These are the activations of a small network on made-up records, seen along a few directions, one row for each record.
After each row come some of the record's fields: J, T, B, Z, W.
A field that a record lacks is written missing.
Other fields move the rows too, some of them a lot.
In the rows, zero is written as 500.
Random noise pushes rows far along 9 fixed directions. That doesn't count. These rows show it; they differ only by the noise:
[516 799 542 534 552 467 475 598 552 467 636 437 502 382 570 456 551 448
 513 473 332]
[351 646 213 535 323 599 570 622 641 666 656 431 473 450 567 293 612 388
 476 469 491]
[576 403 573 430 493 438 296 398 540 490 373 529 507 686 594 427 325 366
 447 574 469]
[501 932 294 621 507 477 520 582 402 653 818 580 501 412 588 492 605 366
 554 384 382]
[552 629 587 293 469 557 281 377 253 582 577 714 500 657 497 577 354 340
 583 522 468]
[522 452 371 504 611 438 479 507 525 366 432 420 662 566 486 493 411 555
 518 419 495]
[437 682 234 551 363 567 466 629 651 702 590 427 477 561 715 274 591 328
 527 354 389]
[802 472 649 440 721 394 485 479 324 269 374 494 641 427 333 860 531 622
 586 283 384]
[725 364 270 571 383 459 481 480 502 671 475 573 264 532 689 704 761 484
 534 220 406]
[358 518 473 478 598 480 554 359 253 499 646 730 471 577 409 554 363 599
 500 640 662]
[592 708 591 429 508 503 395 532 463 493 584 516 447 446 565 569 551 438
 557 435 332]

[114 502 320 307 477 708 560 545 430 439 474 521 614 578 457 394 308 689
 581 509 684] : J=j1 T=t1 B=b1 Z=z1 W=missing
[454 465 461 427 538 570 502 620 641 409 351 360 581 522 550 447 535 601
 584 320 392] : J=j1 T=t2 B=b2 Z=missing W=w3
[556 492 476 543 535 454 647 524 538 480 469 397 472 449 456 467 568 548
 439 488 525] : J=j2 T=t1 B=b2 Z=missing W=w3
[363 497 353 531 692 435 532 601 671 264 379 236 536 532 696 321 399 790
 528 427 489] : J=j2 T=t1 B=b2 Z=missing W=w1
[670 625 643 613 729 284 433 421 430 412 559 588 260 542 779 669 567 658
 561 435 335] : J=j1 T=t1 B=b2 Z=missing W=w5
[585 936 619 521 624 487 363 629 422 600 567 542 601 561 683 433 504 334
 647 284 234] : J=j1 T=t2 B=b2 Z=missing W=w5
[623 523 383 419 423 449 457 383 419 417 681 437 630 398 295 585 427 372
 480 676 604] : J=j2 T=t1 B=b1 Z=z2 W=missing
[429 447 612 353 542 577 453 523 621 330 423 391 440 594 577 482 518 671
 593 418 428] : J=j2 T=t1 B=b1 Z=z1 W=missing
[264 620 718 482 510 647 406 586 514 504 396 564 752 550 393 297 293 340
 478 585 450] : J=j1 T=t2 B=b1 Z=z2 W=missing
[710 159 878 546 364 509 629 488 539 629 204 526 380 286 285 651 695 403
 282 544 516] : J=j2 T=t2 B=b3 Z=missing W=missing
[543 658 444 541 529 470 474 553 558 520 521 383 514 477 577 405 512 446
 511 436 410] : J=j2 T=t1 B=b2 Z=missing W=w2
[291 534 377 441 617 570 439 403 378 475 772 680 507 688 555 514 399 630
 659 564 571] : J=j2 T=t2 B=b3 Z=missing W=missing
[621 298 527 558 624 487 779 570 373 556 168 435 538 525 393 532 572 670
 499 227 599] : J=j2 T=t1 B=b2 Z=missing W=w1
[483 554 503 761 728 384 604 494 344 595 534 621 492 550 610 530 515 622
 537 426 505] : J=j1 T=t1 B=b3 Z=missing W=missing
[376 659 763 500 482 539 577 589 457 516 603 507 411 283 434 441 497 524
 397 747 513] : J=j2 T=t1 B=b3 Z=missing W=missing
[536 614 398 594 566 422 433 494 432 589 602 552 518 645 670 428 484 421
 554 413 434] : J=j2 T=t2 B=b2 Z=missing W=w5
[487 538 456 500 545 370 245 406 544 426 610 474 597 671 641 328 280 364
 475 688 500] : J=j2 T=t2 B=b2 Z=missing W=w4
[581 271 600 461 625 385 451 315 396 406 320 571 432 661 506 559 315 601
 433 596 602] : J=j2 T=t1 B=b2 Z=missing W=w1
[439 561 334 626 569 344 357 478 716 251 736 334 669 468 535 429 451 490
 511 652 450] : J=j1 T=t1 B=b1 Z=z1 W=missing
[441 800 428 511 591 523 534 632 640 493 592 308 501 592 723 344 587 573
 669 236 322] : J=j2 T=t1 B=b1 Z=z1 W=missing
[580 540 301 698 467 297 481 497 709 280 703 400 529 206 413 653 610 481
 315 632 479] : J=j2 T=t2 B=b1 Z=z1 W=missing
[544 612 457 562 550 488 633 518 275 721 433 627 529 593 492 472 490 448
 525 345 563] : J=j1 T=t1 B=b2 Z=missing W=w3
[365 344 636 275 247 744 601 522 580 676 334 516 305 511 411 376 579 472
 463 563 569] : J=j1 T=t1 B=b2 Z=missing W=w1
[572 430 613 315 627 401 158 357 480 291 450 422 583 780 659 417 225 492
 568 635 477] : J=j2 T=t1 B=b2 Z=missing W=w4
[508 476 432 773 626 355 712 512 485 638 452 511 563 623 539 343 513 477
 424 467 573] : J=j1 T=t1 B=b2 Z=missing W=w5
[656 539 611 306 623 526 400 499 376 372 338 383 662 597 438 558 391 522
 643 320 407] : J=j2 T=t1 B=b2 Z=missing W=w2
[330 394 145 123 290 717 211 381 337 522 587 670 392 713 634 628 399 599
 737 400 548] : J=j1 T=t2 B=b2 Z=missing W=w1
[535 571 832 316 478 604 427 513 589 502 195 507 696 572 314 363 236 260
 451 527 468] : J=j1 T=t2 B=b1 Z=z1 W=missing
[435 389 374 454 577 525 503 440 523 370 409 496 583 610 446 538 338 588
 531 486 599] : J=j2 T=t1 B=b1 Z=z1 W=missing
[584 517 323 451 520 433 389 517 678 231 455 393 568 400 450 714 481 548
 510 372 434] : J=j2 T=t2 B=b1 Z=z1 W=missing
[665 405 137 767 704 207 465 477 567 320 463 432 712 530 586 611 455 574
 461 354 487] : J=j1 T=t2 B=b2 Z=missing W=w5
[648 430 623 324 383 587 489 501 487 568 497 405 409 550 470 508 667 431
 579 450 448] : J=j2 T=t1 B=b2 Z=missing W=w4
[657 509 559 550 446 490 332 535 724 603 428 472 675 610 534 394 477 166
 470 464 337] : J=j1 T=t2 B=b3 Z=missing W=missing
[350 476  79 883 701 261 775 392 522 498 733 613 504 535 502 581 530 677
 452 503 731] : J=j1 T=t1 B=b1 Z=z2 W=missing
[424 361 432 427 279 681 591 560 708 705 326 431 476 648 533 275 571 336
 483 430 577] : J=j1 T=t1 B=b1 Z=z1 W=missing
[453 372 438 464 418 429 560 535 685 244 503 256 583 245 304 447 482 596
 325 788 615] : J=j1 T=t1 B=b2 Z=missing W=w5
[414 645 415 552 583 482 510 556 596 451 549 482 465 515 605 501 525 561
 584 360 433] : J=j2 T=t2 B=b1 Z=z1 W=missing
[509 425 323 685 426 426 731 530 600 562 530 376 475 326 368 429 620 495
 341 571 611] : J=j2 T=t1 B=b2 Z=missing W=w2
[545 559 291 368 278 520 356 455 566 511 602 461 506 430 454 517 484 329
 435 620 509] : J=j1 T=t1 B=b2 Z=missing W=w3
[471 370 407 361 355 711 616 599 480 527 356 463 448 403 412 641 726 615
 621 253 485] : J=j1 T=t1 B=b1 Z=z1 W=missing

Here are new rows. What are their fields?
[238 710 525 448 561 644 638 609 423 634 448 524 577 574 491 238 391 530
 550 459 563] : J=j1 T=t1 B=b2 Z=missing W=w1
[435 379 729 342 349 686 541 481 399 608 429 498 464 525 411 369 533 468
 519 631 565] : J=j1 T=t1 B=b1 Z=z1 W=missing
[583 504 193 376 165 612 590 478 527 520 645 518 502 210  93 776 667 371
 417 560 659] : J=j1 T=t1 B=b1 Z=z1 W=missing
[428 782 501 588 761 407 534 548 475 403 535 419 624 571 599 327 336 562
 534 468 442] : J=j2 T=t1 B=b2 Z=missing W=w1
[388 137 390 446 434 602 568 366 335 577 464 709 632 722 228 594 437 520
 522 481 742] : J=j2 T=t2 B=b1 Z=z1 W=missing
[524 739 725 538 568 459 550 579 498 548 621 411 408 465 604 347 590 471
 518 548 406] : J=j2 T=t1 B=b2 Z=missing W=w4
[589 373 587 527 421 419 428 495 788 460 446 317 444 511 578 375 576 401
 404 638 425] : J=j1 T=t1 B=b2 Z=missing W=w4
[477 873 754 429 390 604 482 493 498 734 577 659 507 549 339 403 424 118
 482 574 436] : J=j1 T=t1 B=b1 Z=z1 W=missing
[324 512 413 422 503 592 489 532 518 524 587 447 650 650 477 265 426 457
 567 541 574] : J=j2 T=t2 B=b2 Z=missing W=w4
[516 346 278 697 630 262 478 410 763 163 508 379 626 427 443 643 412 609
 366 613 553] : J=j1 T=t1 B=b1 Z=z1 W=missing
[453 726 583 764 571 417 802 649 619 644 543 435 294 357 649 333 709 563
 417 457 411] : J=j1 T=t1 B=b2 Z=missing W=w3
[364 374 568 462 494 502 518 438 577 345 534 551 371 391 484 579 545 707
 457 623 542] : J=j1 T=t2 B=b1 Z=z1 W=missing
[433 621 590 456 478 541 383 715 685 317 452 329 426 194 643 543 562 619
 491 458 273] : J=j2 T=t2 B=b3 Z=missing W=missing
[576 671 305 363 303 600 396 421 220 678 804 779 485 443 362 770 619 317
 599 452 495] : J=j1 T=t2 B=b2 Z=missing W=w5
[556 545 482 678 614 371 642 534 522 466 487 375 551 401 452 441 515 539
 418 507 507] : J=j2 T=t1 B=b2 Z=missing W=w2
[350 688 474 474 622 506 586 530 365 417 653 528 575 443 428 495 465 648
 559 560 559] : J=j1 T=t1 B=b2 Z=missing W=w5
[473 494 376 431 562 514 574 454 284 544 482 548 524 651 494 467 408 587
 564 428 624] : J=j2 T=t1 B=b2 Z=missing W=w3
[702 377 585 550 558 487 398 567 453 540 360 432 589 622 616 561 587 450
 593 299 353] : J=j2 T=t1 B=b3 Z=missing W=missing
[444 547 164 689 456 548 620 524 389 787 570 579 617 686 572 354 475 384
 525 329 597] : J=j2 T=t1 B=b1 Z=z1 W=missing
[513 406 684 632 480 499 505 486 465 757 297 655 461 604 522 413 432 329
 377 561 514] : J=j1 T=t1 B=b3 Z=missing W=missing
